Look-ups in named tables: a row name and a column name give one cell, copied from the table.

Table menem
,zag,kuretu,sosabog,fev,zapad,kab
sulu,-53.08,-2.51,15.61,11.96,-21.46,14.26
zesu,-39.32,-6.53,27.19,-27.20,-39.78,-10.29
kaz,5.68,5.85,-13.45,27.98,32.73,18.49
ragusim,-8.37,18.69,-1.86,31.60,66.84,3.59
nenob,-5.79,-0.42,5.51,13.32,8.89,5.67
kero,-23.71,9.15,8.57,36.66,51.02,12.07
ror,9.04,-0.15,-17.48,-1.42,8.61,1.33
pufor,-20.08,6.24,-37.54,46.22,12.12,40.37
sezu,-32.49,2.50,20.45,-40.08,-26.77,-34.21
pemu,-1.88,-15.78,-8.67,2.50,-7.23,31.06

What is the fev of ragusim in menem? 31.60
What is the zag of sulu in menem? -53.08
What is the sosabog of ragusim in menem? -1.86
What is the fev of sezu in menem? -40.08
What is the kuretu of kaz in menem? 5.85
What is the sosabog of sulu in menem? 15.61
What is the kuretu of zesu in menem? -6.53
What is the fev of kero in menem? 36.66
What is the fev of pemu in menem? 2.50
What is the sosabog of pufor in menem? -37.54
What is the fev of zesu in menem? -27.20
What is the sosabog of zesu in menem? 27.19
What is the kab of ragusim in menem? 3.59
What is the zag of ror in menem? 9.04
What is the kuretu of nenob in menem? -0.42

suti
         tupon  gubebo  givigi  mik  tur  sak  sef
keb        0.6     0.6     0.7  0.2  0.5  0.5  0.4
bikate     0.6     0.5     0.5  0.6  0.5  0.4  0.4
dinuraz    0.5     0.5     0.3  0.5  0.5  0.7  0.4
ler        0.8     0.6     0.3  0.5  0.4  0.5  0.6
kop        0.7     0.5     0.4  0.6  0.7  0.5  0.8
nud        0.6     0.5     0.5  0.6  0.4  0.5  0.4
numeziz    0.6     0.6     0.3  0.4  0.1  0.4  0.4
pov        0.6     0.5     0.5  0.5  0.6  0.4  0.3
dape       0.4     0.6     0.2  0.4  0.2  0.4  0.3
zepurap    0.6     0.6     0.6  0.4  0.2  0.7  0.3
rom        0.7     0.6     0.4  0.5  0.5  0.4  0.5
paf        0.3     0.6     0.2  0.5  0.4  0.6  0.4
fenasi     0.6     0.7     0.1  0.4  0.6  0.6  0.3

What is the givigi of nud in suti? 0.5
What is the givigi of kop in suti? 0.4
What is the tupon of dape in suti? 0.4
What is the tupon of rom in suti? 0.7
What is the gubebo of kop in suti? 0.5
What is the sak of pov in suti? 0.4
What is the tur of zepurap in suti? 0.2
What is the gubebo of bikate in suti? 0.5
What is the tur of pov in suti? 0.6
What is the mik of paf in suti? 0.5
What is the tupon of ler in suti? 0.8
What is the mik of pov in suti? 0.5
What is the sef of dinuraz in suti? 0.4
What is the mik of dinuraz in suti? 0.5
What is the gubebo of dinuraz in suti? 0.5
What is the givigi of numeziz in suti? 0.3
What is the tur of paf in suti? 0.4
What is the sak of zepurap in suti? 0.7
What is the mik of keb in suti? 0.2
Row with the largest tur: kop

bepod:
        ravugon  lol  kita  som  kikadez  duvo  pazu  mufeni  kag  katazam
matobo      233  141    90   99      213   163    38      41   86      115
pudi        234  142    91  112      215   163    29      45   89      123
vil         231  146    92   97      199   165    38      30   79      105

What is the som of pudi in bepod?
112
What is the ravugon of vil in bepod?
231
What is the pazu of matobo in bepod?
38
What is the duvo of pudi in bepod?
163
What is the som of matobo in bepod?
99
What is the mufeni of matobo in bepod?
41
What is the kikadez of matobo in bepod?
213
What is the duvo of vil in bepod?
165
What is the kikadez of pudi in bepod?
215
What is the kita of pudi in bepod?
91
What is the katazam of vil in bepod?
105
What is the ravugon of pudi in bepod?
234
What is the kag of vil in bepod?
79
What is the pazu of pudi in bepod?
29
What is the mufeni of vil in bepod?
30
What is the lol of pudi in bepod?
142
What is the lol of matobo in bepod?
141
What is the pazu of vil in bepod?
38

ladaga.csv
,fif,zes,gudosi,bamup
paf,6.824,7.213,6.377,7.224
mub,4.366,8.324,5.483,5.553
pebe,5.576,5.784,8.267,2.348
gesebu,7.017,3.629,8.532,3.541
nad,5.462,8.248,6.296,6.023
geneb,4.084,8.607,2.264,4.564
dil,2.390,2.396,7.691,8.249
selep,6.387,8.465,2.457,5.605
pav,3.349,6.017,5.059,2.755
fezuval,4.236,4.089,6.109,2.419
lafeb,4.034,2.851,3.786,4.664
musakun,2.587,4.747,8.733,7.323
vita,2.966,2.564,3.439,6.606
fakogo,6.536,3.310,3.527,4.114

What is the gudosi of dil in ladaga?
7.691
What is the gudosi of musakun in ladaga?
8.733
What is the fif of paf in ladaga?
6.824
What is the zes of geneb in ladaga?
8.607
What is the bamup of pebe in ladaga?
2.348
What is the bamup of musakun in ladaga?
7.323
What is the gudosi of lafeb in ladaga?
3.786
What is the bamup of dil in ladaga?
8.249
What is the gudosi of mub in ladaga?
5.483
What is the bamup of selep in ladaga?
5.605
What is the bamup of fakogo in ladaga?
4.114
What is the fif of fezuval in ladaga?
4.236
What is the fif of fakogo in ladaga?
6.536
What is the zes of mub in ladaga?
8.324
What is the bamup of geneb in ladaga?
4.564
What is the zes of dil in ladaga?
2.396
What is the fif of selep in ladaga?
6.387
What is the fif of gesebu in ladaga?
7.017
What is the bamup of lafeb in ladaga?
4.664
What is the zes of paf in ladaga?
7.213

Table zarez
	vegom	midodu	daliva	gopive	miveron	lozefe	sudiso
zura	113	56	139	70	125	100	109
desokun	133	110	124	124	138	215	156
bup	127	133	121	159	80	142	69
leziz	124	100	104	151	170	163	119
kel	142	80	179	75	131	72	129
kaz	98	127	147	90	101	62	151
nuv	161	108	93	57	148	136	97
maf	151	134	75	179	182	120	144
vasop	73	170	95	164	121	114	99
sedor	93	109	150	147	96	151	129
sunet	121	135	163	138	191	78	174
zemun	93	166	141	154	112	105	129
kulo	143	97	190	120	133	155	99

lozefe of vasop is 114
sudiso of kaz is 151
lozefe of kel is 72
miveron of sunet is 191
sudiso of leziz is 119
daliva of kaz is 147
miveron of nuv is 148
sudiso of maf is 144

Table det
         pudava  komi  sapuzev  fezefu
bafuvov      42   172       93     157
gol         203    91      137      75
lopituz     146    18      142      99
dab          92    42       76      56

gol, sapuzev -> 137
dab, sapuzev -> 76
gol, pudava -> 203
lopituz, komi -> 18
bafuvov, komi -> 172
bafuvov, fezefu -> 157
bafuvov, sapuzev -> 93
dab, pudava -> 92
bafuvov, pudava -> 42
lopituz, sapuzev -> 142
lopituz, fezefu -> 99
dab, komi -> 42
gol, fezefu -> 75
dab, fezefu -> 56
lopituz, pudava -> 146
gol, komi -> 91
Row with the largest fezefu: bafuvov

Table fepi
	ger	sizuzir	dipi
rupi	56.8	68.4	39.0
fif	78.1	67.9	72.8
ror	76.7	37.0	95.7
beno	21.6	68.8	27.3
rovavo	51.2	66.8	29.3
leg	53.6	52.2	55.7

What is the ger of leg in fepi? 53.6
What is the dipi of rupi in fepi? 39.0
What is the dipi of rovavo in fepi? 29.3
What is the sizuzir of beno in fepi? 68.8
What is the sizuzir of leg in fepi? 52.2
What is the dipi of leg in fepi? 55.7
What is the ger of rovavo in fepi? 51.2
What is the sizuzir of rupi in fepi? 68.4
What is the ger of beno in fepi? 21.6
What is the sizuzir of rovavo in fepi? 66.8
What is the dipi of ror in fepi? 95.7
What is the dipi of fif in fepi? 72.8
What is the sizuzir of fif in fepi? 67.9
What is the ger of rupi in fepi? 56.8
Which row has the largest sizuzir? beno

Table kitas
,kif,ropin,boga,sipov,mefup,nuvas,zitezod,seni
nulus,38,23,43,50,39,19,51,44
dod,38,25,44,51,41,9,48,44
peduf,40,47,41,16,41,94,34,39
tonule,40,32,41,40,41,48,46,26
vudovum,39,29,41,41,39,48,49,30
rir,38,23,43,50,39,21,51,44
letu,38,26,44,51,42,4,47,44
suvoka,41,42,41,27,43,63,37,22
res,39,28,41,42,39,48,51,33

ropin of tonule is 32
ropin of suvoka is 42
zitezod of peduf is 34
seni of tonule is 26
kif of letu is 38
boga of peduf is 41
seni of res is 33
kif of rir is 38
nuvas of nulus is 19
seni of suvoka is 22
mefup of letu is 42
mefup of peduf is 41
mefup of suvoka is 43

rolosad =
	nas	garin	gud
sas	79	114	123
vidobu	146	196	101
novafel	126	146	116
vido	97	41	31
vupe	154	183	134
podudud	90	159	7
radadok	190	165	143

vupe, gud => 134
sas, nas => 79
sas, gud => 123
podudud, garin => 159
podudud, nas => 90
novafel, nas => 126
vidobu, garin => 196
vido, garin => 41

Table vesoz
	kat	ses	nire	gonalu	sok	tuzap	batisi	vebuli	nogidum
zamupe	-47950	34440	-41095	-2690	-2890	-45972	-31239	20679	-8224
dipok	86072	-16551	45365	36508	58192	46145	26316	-1912	10162
porisop	-46495	50910	-39614	12734	-73695	34801	23291	-11490	13213
pabet	29009	-19566	13092	-32717	-11213	-57450	28215	50283	7297
togan	26932	-39354	16121	-6895	7575	-85342	12838	52940	3559
patogu	-34013	51887	-4450	16671	-39875	45411	1476	-23633	24400
nukez	63734	-22418	35854	19832	61540	7243	2675	161	25008
zib	-7152	36412	13724	49452	51222	46975	-55254	-21730	-3950
gagubu	54128	4495	27697	2243	-50904	24445	63733	21452	33608

nukez, gonalu => 19832
patogu, nire => -4450
togan, sok => 7575
gagubu, kat => 54128
zib, kat => -7152
gagubu, ses => 4495
zamupe, kat => -47950
dipok, nire => 45365
pabet, ses => -19566
zib, nire => 13724
patogu, kat => -34013
gagubu, vebuli => 21452
Row with the largest nire: dipok

